Each row below is a small network's average activation on inputs in which a field has the value named, seen along a few directions.
Values that are neighbours, or in one group, have similar rows; names and order tell nothing.
In the rows, 500 means zero.
Strong random noise was added to every row along 13 fixed directions; ignore it. To show where, here is one row again and again, with new noise each time:
[410 418 606 517 512 351 440 596 558 379 504 611 370 384 386 526 423 388
 410 489 277 537 446 336 717 826 413 279 612]
[484 430 353 524 708 466 540 553 452 499 563 289 591 480 439 474 611 499
 441 186 536 514 728 466 396 476 491 581 589]
[218 387 638 530 523 332 488 494 486 288 430 540 440 407 416 547 579 841
 444 226 246 217 608 375 648 673 284 625 330]
[732 361 556 558 609 564 592 699 612 617 568 438 514 577 448 493 392 338
 530 699 607 613 761 488 413 434 485 353 660]
[337 775 609 462 178 537 502 214 388 423 432 540 503 423 361 391 583 500
 567 361 357 149 388 567 372 381 415 642 474]
[485 430 383 546 675 504 389 507 459 548 562 370 561 657 608 558 654 599
 549 544 574 463 610 500 367 549 516 571 404]
[459 539 620 334 565 380 671 417 529 500 429 426 552 526 375 310 513 668
 549 461 786 769 464 756 366 477 672 620 432]
[357 662 298 468 626 351 413 509 463 366 512 526 833 374 587 518 636 621
 241 397 444 682 351 518 752 548 513 428 352]
[561 548 280 615 563 715 253 567 302 590 656 551 432 490 568 662 532 425
 543 501 125 330 585 290 559 397 371 466 484]
[386 200 637 546 553 315 601 602 752 307 562 409 259 499 645 483 310 412
 354  99 587 610 512 416 648 875 413 395 755]
[501 606 438 429 442 697 378 429 328 531 637 379 487 478 464 509 548 396
 509 332 490 492 627 505 473 251 508 499 493]
[401 528 336 379 498 143 616 605 660 593 423 855 444 477 536 481 361 547
 505 554 673 483 200 505 648 491 568 672 358]
[652 525 571 639 598 586 620 494 564 455 376 520 559 346 349 388 569 417
 505 416 289 384 624 569 248 586 472 457 829]
[533 579 529 470 377 517 434 436 530 472 572 284 614 619 350 430 562 284
 376 564 600 366 583 413 415 484 521 335 575]
[412 614 637 552 193 562 568 412 628 332 531 721 376 311 805 486 250 338
 425 239 395 548 236 617 726 503 339 410 697]


J, 12 values:
j10: [586 494 514 605 630 526 594 608 560 463 541 524 557 462 634 485 373 602
 459 486 366 751 452 539 608 577 445 444 578]
j6: [480 718 409 568 373 595 423 265 364 484 475 345 703 624 569 479 628 608
 520 588 403 427 308 513 400 435 466 577 341]
j4: [263 535 657 398 218 245 603 459 360 620 505 447 599 559 229 509 601 378
 658 813 759 363 664 484 469 373 434 595 298]
j11: [401 381 589 450 416 539 500 472 246 654 556 411 251 475 330 568 516 322
 797 534 522 584 655 494 413 483 467 585 525]
j1: [556 451 332 439 619 363 554 641 549 560 407 628 403 356 299 477 495 461
 445 398 459 393 497 344 606 543 581 557 551]
j12: [400 243 606 527 414 558 409 527 518 512 645 394 150 681 850 667 330 623
 671 326 664 462 627 444 573 481 351 624 361]
j8: [545 549 547 383 403 436 558 457 408 588 448 479 438 460 216 420 443 343
 610 607 538 678 361 497 469 512 614 468 554]
j9: [469 483 721 350 383 569 621 304 408 477 356 509 183 463 210 359 406 646
 668 313 480 457 402 590 348 420 639 709 471]
j7: [536 511 570 367 616 576 554 434 439 522 407 533 247 482 394 398 423 778
 652 384 427 698 366 595 427 590 675 640 455]
j2: [375 373 420 600 518 434 398 550 493 423 469 603 415 387 596 676 556 450
 474 371 289 326 470 321 651 658 330 502 516]
j5: [466 623 279 318 574 592 237 469 308 517 507 522 705 355 399 598 812 350
 328 537 600 519 565 475 572 351 747 371 393]
j3: [672 383 629 500 745 595 606 501 570 389 324 335 582 534 223 355 601 819
 318 462 436 423 668 484 307 585 718 509 545]
J is arranged as 3 separate groups.
Which other values are in the same group as j12? Give them in the order they are listed. -> j10, j1, j7
Which other values are in the same group as j2? Give them in the order they are listed. -> j6, j11, j8, j9

L, 12 values:
l5: [465 664 554 397 140 462 583 314 553 511 536 359 678 635 533 390 441 285
 434 603 868 540 319 625 465 248 514 498 452]
l6: [517 564 548 427 504 432 516 440 575 393 488 395 550 437 363 356 515 389
 351 319 604 579 462 574 475 562 618 382 641]
l12: [485 489 430 735 480 360 675 526 690 458 447 394 847 591 784 519 557 596
 463 514 603 356 585 532 439 561 246 567 508]
l4: [456 415 126 449 781 407 292 640 484 644 643 667 382 546 819 675 546 278
 501 546 657 725 323 475 583 674 706 467 513]
l9: [420 367 654 613 453 246 733 526 662 378 381 413 622 517 360 428 478 493
 378 482 478 381 518 372 451 807 402 465 672]
l7: [379 547 636 562 414 558 546 438 365 453 598 419 431 442 456 473 477 443
 572 351 296 504 600 461 495 536 335 521 592]
l2: [642 547 314 472 812 566 333 531 425 533 518 470 498 542 425 433 593 663
 410 540 341 665 410 488 451 603 720 455 468]
l10: [274 502 622 483 414 433 527 469 361 446 398 809 427 276 533 588 506 709
 612 528 268 527 400 556 736 567 366 605 316]
l1: [585 241 478 473 719 659 320 558 639 469 493 517 210 535 780 620 546 571
 569 344 719 589 567 618 447 607 671 486 556]
l3: [432 538 653 568 455 337 652 451 625 430 493 463 604 613 649 414 405 576
 499 643 587 673 317 626 503 721 462 479 502]
l8: [521 445 473 487 753 525 632 578 448 508 391 504 587 384 436 507 580 900
 608 318 466 566 706 646 447 310 473 746 341]
l11: [379 484 475 385 448 462 185 366 571 335 411 501 516 539 608 598 703 501
 304 564 683 389 312 469 590 683 687 348 353]
L is arranged as 3 separate groups.
Which other values are in the same group as l11? Give them in the order they are listed. -> l5, l9, l10
Which other values are in the same group as l12? Give them in the order they are listed. -> l1, l8
